A small network was trained on invented records. Each row is its activation on one of them, seen along a few directions.
Here are examples, each followed by its value of one field, GAZ.
The largest differences between rows may come from other fields.
Random noise pushes rows far along 4 fixed directions. That doesn't count. These rows show it; they differ only by the noise:
[  46  -18  -99   29  -39   85    3   61  -35  -88 -121  153  -73  -96
  -26  156   22   36 -175 -186  116]
[-132  115  136   76 -226  146  216   27  -77  232 -134   78  278    9
  225   28   77 -123  -70 -197  -77]
[ 558 -242  143  486 -263  189  300 -459  109  162  287 -177   39  270
  -69  -98  160 -209  -88 -175  -30]
[-592 -259  159 -430  138 -426    1  437  144  443 -205  144   93  -31
  -79  429  169 -108   15  263  247]
[ -16  -35  -99  550  116  175 -230 -465   87   24   73 -258  390 -122
  362 -175   50   19   65 -296 -323]
[-622    8  -77   92  285 -101 -357   -6   78  179 -199  -86  462 -280
  405   69   48   64  118 -102 -214]

[  65  127 -201  341 -248  350  104 -184 -131  -46 -114  -44  158  -14
   64  -63   86   93 -127 -291 -120] : zibu
[  -2  173   34 -248  -12   58   13  251 -188 -204  -46  178 -135  -12
  -40   13  -54   83  -57   77   75] : kib
[-218  371 -227  -79   63   60 -266   19 -238 -377  -47   29   24 -282
  153 -132 -274  229   56  -33 -213] : dad
[  79  326  -13 -181    6   90   27    1 -225 -210   84   84 -108  -72
   63 -137  -83  -31   32    1   57] : tigo
[ 451  -11  -27 -198  -61  -72  168  -39 -179 -270  313  176 -570   -9
 -385  103 -122   53 -239  -37  288] : dad
[-340 -166  100    6  303 -343 -109 -136  194  408   59 -267  204 -106
  164   57   79 -128   88    1  -49] : zaro
[-134   78  112 -321 -148 -164  289  341 -137  316 -165  258 -128  -78
  -58  289    1 -168 -232 -183  291] : kika
[ 339 -451 -270 -200   42 -167   -7  224   62 -232  -44  184 -651   83
 -637  463   73   14 -283  174  533] : kika
[-120 -393 -198 -283  745 -622 -571  -47  306  -90  326 -217 -388 -175
 -323  174   13   97  158  384  343] : tigo
[-221  348 -391  108   41  256 -269   67 -236 -411 -298  124  125 -284
  293  -38 -150  171  -46 -268 -154] : kika
[-336  120   47  130   61   -6    1  -21   10  306 -139  -17  335 -187
  337    3   15  -37  -38 -323 -122] : kib
[ -86 -124   95 -321  175 -407   50  143  121  168   53   19 -214  -14
 -213  197    8 -107  -22  139  290] : zaro
[  35  -47  151  -90  123 -212  -62  -75   -1  -38  332 -126  -18  136
  -19 -112  -34  -72  216  312  -69] : feg
[  92   64  280  -98  -46 -254  245 -168 -100  325  399  -83  -38  -23
   35  -65  -84 -152  -20  -97    0] : dad
[-181 -164  546 -203 -284  -97  488 -148   89  465  362 -168  346  397
    6 -218  113 -269  249  542  -50] : lamim
[ -53  -36   82 -111   12   54  -27 -163  -22 -216  278 -150  108   78
   -4 -274 -108   96  203  430 -104] : lamim
[  57  162   86  389   75  128 -120 -489  -95   31  288 -272  341  -56
  469 -330  -72  -46  148 -223 -407] : feg
[ 379  163  -90   92    6   76  -21 -103 -174 -271  141   60 -258 -122
   -7  -73 -189   61 -182 -288   20] : feg
[ 161  221  -63 -148 -107   41  240  119 -141 -126 -122  227 -276 -154
  -48  110 -109  -31 -259 -347  250] : zaro
[-145 -242   95   67 -237  119  169 -203  104   97   83 -247  388  261
   14 -178   56  -64  177  404 -205] : lamim
[ 118  231   13 -160  184  -89 -290  -36  -69 -174  194  -56 -129 -261
  155 -290 -205  147  109 -129 -105] : kib
[ -84 -309 -138   80  209 -190 -176 -185  193  109   66 -241   69  100
 -127   57  135 -107  129  245   61] : tigo
[-543  144  -72   98  350 -113 -459 -226   -3    2  157 -335  433 -119
  314 -288   39  215  436  244 -372] : zibu
[ 103 -151 -228  250  141 -105 -153 -259  101   -9  142 -172  -78  -72
 -168    4   44  125   33  -89   43] : zibu

Here are new rows. What is GAZ for each?
[ 114 -186 -165 -348  128  -86  -92  120  -13 -363   58  132 -404 -152
 -376  126 -179  233 -191  196  332] : lamim
[ -79  331   84 -238 -132   26  264  173 -129   58 -112  156  -10  -63
   86   10  -81  -85 -114 -190   86] : zaro
[-354  520   67 -171 -403  426  257  274 -341  -52 -475  166  350   20
  318  -97  -18  -50  -70  -40 -229] : zaro
[-160 -257 -137  214  350 -395 -330 -380  195  131  282 -326  120 -149
   15   -2  -69   35  145    4 -129] : dad
[-634 -191 -173 -147  319 -302 -358  187   99  114 -277   22  141 -160
   56  317   30   71   13  124   -2] : feg
[  51 -281 -108 -184  113 -322  -80  160   94  -92    3   64 -344   54
 -367  233  -30    1  -63  213  218] : feg
[-266   25   76 -168 -101  -86  169  260  -15  220 -226  147   86   33
   37  157   16  -65  -25    9   77] : kib
[-143  -24  -93 -202  -25   64  -77  279  -75 -168 -255  143  -64   18
 -107  140   27   96  -48  185   46] : kib
